A small network was shown many inputs. Here are its activations along a few directions, one row for each input.
Each table varies a few parts of the input and shows all the possible inputs, shuffled.
A made-up example of a description, with smaller parts first: one of 4 places along a line, together with either a single point or one of 11 places around a ring or (one of 3 separate values, together with one of 5 places around a ring).
Shared parts are said once, and a part with two or three values counts as separate values.
In the rows, 128 means zero.

Table:
R1: [ 86 140 148 120 118  93 110 133 121 177 124 136 111 126]
R2: [137 100 129  87 240 100 122 175 151 104 129 148 107  98]
R3: [175  67 129 140 124 180 168 109 138 117  99  99 175  80]
R4: [123 170 116 150 130 136 126 115  73 147 134 136 124 118]
R5: [153  66 131 130  88 154 144 123 168  95 118  95 145 129]
R6: [118 160 104 141  97 122 141 110  94 143 126 125 128 154]
R7: [144 100 147 108  92 147 163  96 188  87 171  98 151 148]
R8: [135 129  82 145 180 109 158 140 140  98 124 145 150 166]
R9: [119 153 145 127  96 134  91 108 109 161 127 145 115 143]
R10: [110 159 127 105 116 110 135 139  99 166  96 148 132 110]
R11: [118 139 147 130 100 127 119 116  97 153 152 153  82 134]
R12: [164  83 121 114  90 151 148 143 158  84 135 110 147 123]
R13: [120 143 118 157 230 122  53 128 165  63 139 110 123 129]
R14: [106 153 152 129 115 113 109 156 104 160 134 141  94 115]
R15: [112 158 125 138 103 122 131 130 116 165 113 130 136 148]
Q: What do these inputs look like to the network?
A: either one of 3 separate values or one of 4 places along a line or one of 8 places around a ring
Q: Which other rows belong to the same alternative as R8? List them by row number.
A: R2, R13

Table:
R16: [ 95 127 136 137  54 138 191  95  72 192  76 171 105 112]
R17: [120 198 128 125 181  84  65 143 100 126 193 143 104 154]
R18: [168  47  97 147  81 176 189 103 217  76 116  89 197 138]
R19: [ 80 139 123 136 163  88  43 150 118 157 103 149  77 159]
R20: [139 160 151 142  47 147 155  92 100 164 178 129 127 140]
R21: [ 96 215  95 157 179  74  86 123 110 107 149 158 114 137]
R22: [198  80 133 145 236 150  80 124 181  38 109 110 169 126]
R23: [203  58  99 113  71 165 213 154 207  62 143  95 201 160]
R24: [ 90 156 119 132 161 126  31 161  95 136 145 149  89 162]
R25: [170  86  94 120 219 101 144 175 242  31 135 117 169 185]
R26: [ 83 152 141 144  68 134 196 100  63 209 113 132 136 124]
R27: [165  83  81 136 224 151 107 159 232  44 129 116 169 146]
R28: [126 173 113 134  45 121 152 100  55 173 137 131 171 123]
R29: [111 132 135 127  26 141 129 115  85 148 144 108 113 146]
R30: [153  53 235  42  60 116 169 130 144 173 149 115  98  39]
R31: [101  86 229  50 200  59  92 153 183 139 132 128  71  50]
R32: [ 91 212 108 143 200 105  84 150  85 140 146 152 116 130]
R33: [116 147 134  94  47 151 174 118  77 192 110 136  84 120]
R34: [183  29 105 161  91 188 171  91 186  72 139  87 191 105]
R35: [191  43 147 179  97 182 172  83 172  64  99  77 187  96]
R36: [ 79 176 124 107 177 117  85 166  82 185  86 174  83 136]
R37: [137 196 115 136  48 141 168  94  75 148 157 122 147 118]
R38: [157  69 116 157 240 133  96 104 216  52 118  97 161 137]
R39: [ 81 173 118 123 186 108  95 164  95 164 103 165  46 125]
R40: [ 76 193 112 133 191  70  96 149  76 177 102 157 117 138]
R41: [118 145 141 109  36 164 145 134  59 159 116 118  85 121]
Q: The inputs of R34 and R38 match in every part but one. If R26 is changed in the same way as R34 into R38, which row does it become?
A: R40
Q: What do these inputs look like to the network?
A: one of 2 separate values, together with either a single point or one of 4 places along a line or one of 8 places around a ring
Q: Which other rows does R21 become when the choice among 2 separate values takes its other values? List them by row number.
A: R37

Table:
R42: [120  97 173  97  35 135 144 131 114 193 121 147  98  79]
R43: [165 159  95 190 170 154  87  99 149  69 150 113 158 153]
R44: [175  64 122 120  69 181 192 112 157  97 125  90 182 105]
R45: [173 107 132 158 180 158  86 118 173  59 147  98 152 103]
R46: [120 176  89 149  36 137 179  89  77 154 123 118 162 152]
R47: [121 206 100 192 144 133  73  96  81 119 126 134 136 153]
R48: [137 130  73 140 192 100 169 138 153  88 124 127 173 184]
R49: [ 95 191 137 163 137 128  58 114  65 161 120 137  81 126]
R50: [ 97 182  78 129 163  87 149 139  99 134 120 154 139 204]
R51: [147  77 110  99 194 116 153 162 195  69 131 120 147 155]
R52: [168 122  91 157  60 151 190  96 140  99 147  94 185 153]
R53: [101 155 133 134  25 131 154 111  65 201 114 136 110 125]
R54: [110 139 181 123 151 126  48 134 113 157 131 142  76  82]
R55: [126  61 156  64 191 100 136 173 185 120 121 139 104 115]
R56: [151  44 176  94  58 166 168 124 144 142 109 112 134  64]
R57: [ 82 121 160  75 163  76 123 179 132 168 123 160  76 119]
R58: [ 70 175 117 106 159  73 131 159  98 171 134 167  77 165]
R59: [145  98 180 113 177 153  63 130 164 104 138 117 112  66]
Q: What do these inputs look like to the network?
A: one of 3 separate values, together with one of 6 places around a ring
Q: The inputs of R57 and R42 match in every part but the choice among 3 separate values. If R58 is changed in the same way as R57 into R42, which row does it become?
A: R53
